A small network was shown many inputs. Here are its activations along a few directions, one row for each input.
In each table, some parts of the input vary, and every possible input appears once, in random order.
A made-up example of a description, with smaller parts first: one of 2 separate values, together with either a single point or one of 11 places around a ring or (one of 6 places along a line, together with one of 8 places around a ring).
Shared parts are said once, and a part with two or three values counts as separate values.

A family of inputs:
row 1: [ 44 -39 -19 -12 -12  10  14  27  33  16   3  21  12 -14  16]
row 2: [ 29 -24 -22 -18  10  12   7  21  21  30   3  30  12 -13  31]
row 3: [-25   5  29  -8   1 -16   6 -61 -47 -45  17 -22 -14  16 -47]
row 4: [ 14  36 -10   4  -3  21 -14  39  26  35 -37   7   7  -3  25]
row 5: [-47   8  44   1 -26 -21   0 -42 -27 -25  36 -17  -9  42 -28]
row 6: [  0  30 -24   7  -5  21 -29  49  30  33 -37 -18   5 -20   9]
row 7: [-11  15 -33  -7  -7  35 -30  39  37  19  -3  -6  20 -14  16]
row 8: [-38  10  45  -7 -15 -16   3 -51 -36 -32  24 -20 -17  26 -35]
row 9: [-21   1  18   0  12 -20   4 -54 -61 -49  24 -17 -21   6 -53]
row 10: [ 40 -15 -12  -4  13   1   7  28  16  43 -31  20  -7 -17  23]
row 11: [ 55 -30  -8   2  -9  -1  13  34  29  29 -31  11  -6 -17   9]
row 12: [-30  -8  52  24  26 -19  34 -32  19 -19   8 -35  24  17   4]
row 13: [  4  21 -19 -10  -4  35 -15  28  33  21  -3  19  22   3  33]
row 14: [-27 -19   1  23  14 -29  12 -22 -73 -53  38  -2 -27   9 -40]
row 15: [ 13   3 -28 -11  -4  13  -9  15  33  18  -5  25  20 -10  46]
row 16: [ 24  16 -19   3  -3   0  -9  24  28  31 -39  14   3 -15  38]
row 17: [-23 -11   7  12  14 -25   7 -41 -61 -51  36 -12 -24   5 -48]
- Describe the family of inputs behind these rows. => either a single point or one of 6 places along a line or (one of 2 separate values, together with one of 5 places along a line)
- Which other rows does row 15 become when the place on the line of 5 takes its other values? List them by row number. => row 1, row 2, row 7, row 13

A family of inputs:
row 18: [ -7 -54  30  10  -2 -32  29 -20 -32 -26  31 -13 -17  12 -32]
row 19: [  1 -44  13  21  -4 -33  20 -13 -50 -40  29  -9 -31   4 -52]
row 20: [ 90 -37 -43 -48 -46  35 -12  69  68  82 -31  55   4 -24  49]
row 21: [-18   1   3   5  12 -28   4 -27 -83 -32  12   9 -34   6 -39]
row 22: [-34   5  41 -15  -2 -13  17 -68  12 -34  25 -19  21  24   6]
row 23: [-16 -16  46   3  15 -31  28 -48 -18 -24  29   3   2  33   1]
row 24: [-21  27 -18  -7   2 -11 -24 -50 -62 -47  13 -14 -23  -6 -46]
row 25: [ 23  -4 -80  -1  30  34 -10  79  50  44   0  56  35 -28  82]
row 26: [ -9  30 -70   0   7  66 -39  89  75  40  -5  15  53 -25  60]
row 27: [ 11 -31 -16 -20  11 -18   2 -42 -69 -42  30  -2 -30 -20 -64]
row 28: [-38   8  31  23 -10 -24   5 -26 -24 -28  14 -28 -16  26 -13]
row 29: [-20 -12  48 -13  18 -18  37 -68 -12 -23  32  11  15  25  14]
row 30: [ 10  18 -82   4   4  43 -28  82  70  32  -8  29  46 -33  75]
row 31: [ 34  38  -3  18  16  30 -12  68  81  74 -92 -26  23 -34  40]
row 32: [  6 -32   0   4   4 -20  13 -20 -64 -44  23   1 -29 -10 -61]
row 33: [-51  18  52 -19   0  10   7 -59  18 -24  28 -34  26  31  -7]
row 34: [-37  41  -8 -12   5  14 -34 -41 -55 -37  16 -28 -16   1 -59]
row 35: [-56  17  38  18  -8  -1  -8 -18 -17 -21  18 -39  -3  32 -27]
row 36: [-17  -2  15  26  12 -35  14 -19 -56 -26  18   9 -37  18 -31]
row 37: [ 39  38 -30 -38 -56  64 -48  71  80  83 -47  28  20  -5  50]
row 38: [ 68   5 -12  19  37   0  19  58  59  76 -89  14   8 -34  61]
row 39: [-36  19   1   8  -9 -22 -15 -27 -65 -40   5 -18 -26   1 -45]
row 40: [-32   5  45  11  -7 -22   7 -46  -2 -31  25 -22   8  26  -2]
row 41: [ 87 -34 -17  13  24   5  27  66  71  68 -78   0  10 -51  37]
row 42: [  5 -54  36   0   1 -23  39 -40  -7 -35  37 -13   9  21 -25]
row 43: [ 40 -45 -83  -9  19  36  -2  88  62  39  11  41  35 -46  59]
row 44: [  6 -50  40 -15   4  -7  48 -60   4 -37  42  -4  18  10 -12]
row 45: [ 59  26 -41 -34 -59  41 -37  63  75  75 -49  42  14 -12  65]
row 46: [-24 -17  29  15  11 -34  23 -29 -40 -23  18   1 -17  32 -10]
row 47: [-49  18  55   6  -5   2  -3 -37   5 -21  28 -36  15  33 -15]
row 48: [ 53  25 -15  22  14   7  -1  59  77  66 -96 -13  16 -42  54]
row 49: [ -2   9 -17 -10  24 -16  -5 -50 -79 -38  19  14 -31  -1 -40]
row 50: [ 74   4 -39 -39 -38  34 -19  61  57  87 -42  69   5  -6  72]
row 51: [-53  33  11   3  -6   2 -25 -18 -58 -30   8 -31 -20   8 -58]
row 52: [-51  30  24  24  -7  -5 -15 -10 -32 -25  15 -32 -22  20 -51]
row 53: [-34  17  14  29  -9 -30  -5 -19 -39 -35  12 -18 -29  13 -38]
- Describe the family of inputs behind these rows. => one of 4 places along a line, together with either one of 3 separate values or one of 6 places along a line
- The inputs of row 32 and row 39 match in every part but the place on the line of 4. If row 41 is changed in the same way as row 32 into row 39, which row does it become? => row 48
- Which other rows does row 35 become when the place on the line of 6 takes its other values? List them by row number. => row 33, row 34, row 47, row 51, row 52

A family of inputs:
row 54: [-47  72  23  26  25 -13 -15 -30 -23 -15 -32 -38  -6   5 -10]
row 55: [-65  32   5  35  25   4 -12   9  -2 -24  11 -55  16   4 -28]
row 56: [ 71 -20 -34 -19  -7  13 -15  38  -4  42 -44  11 -32 -42 -25]
row 57: [ -6  54  -1  11 -31  32 -34  45  47  27 -44 -25  16   4  15]
row 58: [ 37 -19 -71  -3  -2   1 -15  58   7  19 -19  33 -19 -38  13]
row 59: [-15 -61  32  -3   0  -7  37 -35  15 -38  58 -17  26  17 -14]
row 60: [ 19   5 -20  22  39 -35   7 -16 -70 -25 -25   7 -42 -27 -27]
row 61: [ -3 -43 -44  -7  -1   6  -7   2 -45 -48  55   8 -12 -17 -49]
row 62: [ 56 -36  41 -14  -9   0  30   2  52  52 -42 -12   7 -11   7]
row 63: [ -4 -38  55 -26 -32 -22  27 -56 -10 -19  43  10  -2  45 -14]
row 64: [-31  54 -24 -19  13  50 -27  22  36  21  -2  17  37   8  52]
row 65: [-69  24  -1  -2 -16  29 -28 -12   2 -38  47 -38  22  16 -32]
row 66: [-62  51  27 -24 -49  18 -39 -32 -23 -20  33 -13  -8  41 -27]
row 67: [ 33 -13 -63  -5   2   8 -18  37  -8  23  10  48   2 -26  34]
row 68: [-36  55 -17   0 -14  33 -44  24  39  31  -2   1  38   8  55]
row 69: [-32  47 -26   1 -18  25 -40  45  53  26 -32 -16  17  -3  34]
row 70: [ 26 -31   8 -19  31  12  40  -3  52  23  13  41  39   9  64]
row 71: [ 38 -13 -70 -23  29  27  -3  36 -11  13   9  66   1 -27  30]
row 72: [-52  64  17 -11 -16  12 -32 -51 -19 -29   4 -21   1  16 -13]
row 73: [ 23 -35   5   2  -4 -12  31  22  63  29 -16   9  19  -8  46]
row 74: [ 17  -5 -30 -17  -1 -14  -7 -37 -67 -38  13  25 -33 -15 -31]
row 75: [ 64 -13 -46   7 -15   8  -7  59   1  21 -32  23 -22 -30  -6]
row 76: [ 22 -30  14   0   3  -5  25  -1  52  33  14  24  40   7  67]
row 77: [  7 -13  56  26  40 -49  50 -53 -10 -14 -23 -17  -3   6   7]
row 78: [  2  45  10 -15 -23  36 -40  25  41  48 -56 -37   5  -7  -3]
row 79: [-56  58  34  16 -10  -3 -23 -10 -26  -3 -10 -31 -18  31 -24]
row 80: [  6 -25  46 -13   2 -28  34 -75  -4 -28  15   1   6  21   1]
row 81: [-14 -49  42  34  39 -29  53 -13   9 -25  22 -35  18   1  -8]
row 82: [ 51 -30  30  13 -15  -5  35  22  59  31 -29   0  17   2  25]
row 83: [  8 -20 -21 -31 -33  -8 -13 -18 -71 -28  42  33 -41  10 -46]
row 84: [ -1 -27  65  17   4 -39  44 -32 -15  -1   1  -8 -14  31  -9]
row 85: [ -2 -32 -34  30  40 -16   7  23 -48 -35  19 -10 -20 -30 -43]
row 86: [ 12 -10 -10  12   4 -26   1   4 -74 -12  -1  15 -54  -1 -41]
- The inputs of row 71 and row 70 match in every part but one. If row 85 is changed in the same way as row 71 into row 70, which row does it become? => row 81
- Describe the family of inputs behind these rows. => one of 3 separate values, together with either one of 5 places along a line or one of 6 places around a ring
- Which other rows does row 84 become when the choice among 3 separate values takes its other values? List them by row number. => row 79, row 86
- Start at row 54 and move only the place on the ring of 6, one step at a time. The first step leads to row 55. Which rows follow, in order? => row 65, row 66, row 72, row 79
- Which other rows does row 59 become when the choice among 3 separate values takes its other values? List them by row number. => row 61, row 65

A family of inputs:
row 87: [ -6  63 -31   1 -13  14 -51  29 -23  24 -44  -2 -28 -14  -8]
row 88: [ 15 -70   3 -11   0 -29  36 -38 -46 -44  63  31 -13   9 -23]
row 89: [-50  59 -54 -11  -7  43 -56  24   3  -8  21   8  21  -1  18]
row 90: [-10  13  39  -5 -27  21  -1   5  73  29 -16 -28  36  18  27]
row 91: [ 44 -35 -76 -22  -9  18 -13  44 -19   5  25  60 -14 -26   6]
row 92: [-23  45 -37 -12 -32  37 -57  35   2   9  -8 -13  -5  -7 -17]
row 93: [-51  13  45  -2 -19  -4  -4 -44 -26 -37  31 -39  -6  31 -51]
row 94: [ 10  33  43   8 -10  -3   7  -1  48  40 -53 -15  13  14  35]
row 95: [-32  30  49  11  -2 -28   2 -50 -48 -27  -8 -27 -29  26 -39]
row 96: [ 50 -11 -62 -13   8  10 -15  32 -29  10 -16  37 -27 -38  -8]
row 97: [ 20 -45  16  -2  17 -39  34 -54 -55 -40  22   8 -27  -4 -36]
row 98: [-43  25  21  -6   1  26   0  -4  73  16  14  -8  59  23  63]
row 99: [ 22  13 -50  23  18   3 -20  56 -20  10 -39  -4 -26 -39 -19]
row 100: [ 51 -71  -1 -17  -1  -2  41  16  50  31  19  43  26   0  50]
row 101: [-10 -22  28  34  28 -44  30 -28 -46 -38  -1 -32 -27  -4 -48]
row 102: [ 60 -45  13  -8  15  -9  40   4  41  34 -23  22  14 -12  36]
row 103: [-78  25  28   0   7   3  -5 -53 -26 -51  59 -20  21  37 -12]
row 104: [ 31 -21  25  31  25 -15  33  26  49  35 -45 -21  14 -15  25]
- Describe the family of inputs behind these rows. => one of 3 separate values, together with one of 6 places along a line
- The inputs of row 94 and row 95 match in every part but the choice among 3 separate values. If row 104 is changed in the same way as row 94 into row 95, which row does it become? => row 101
- Which other rows does row 88 become when the choice among 3 separate values takes its other values? List them by row number. => row 91, row 100
- Which other rows does row 96 become when the place on the line of 6 takes its other values? List them by row number. => row 87, row 89, row 91, row 92, row 99
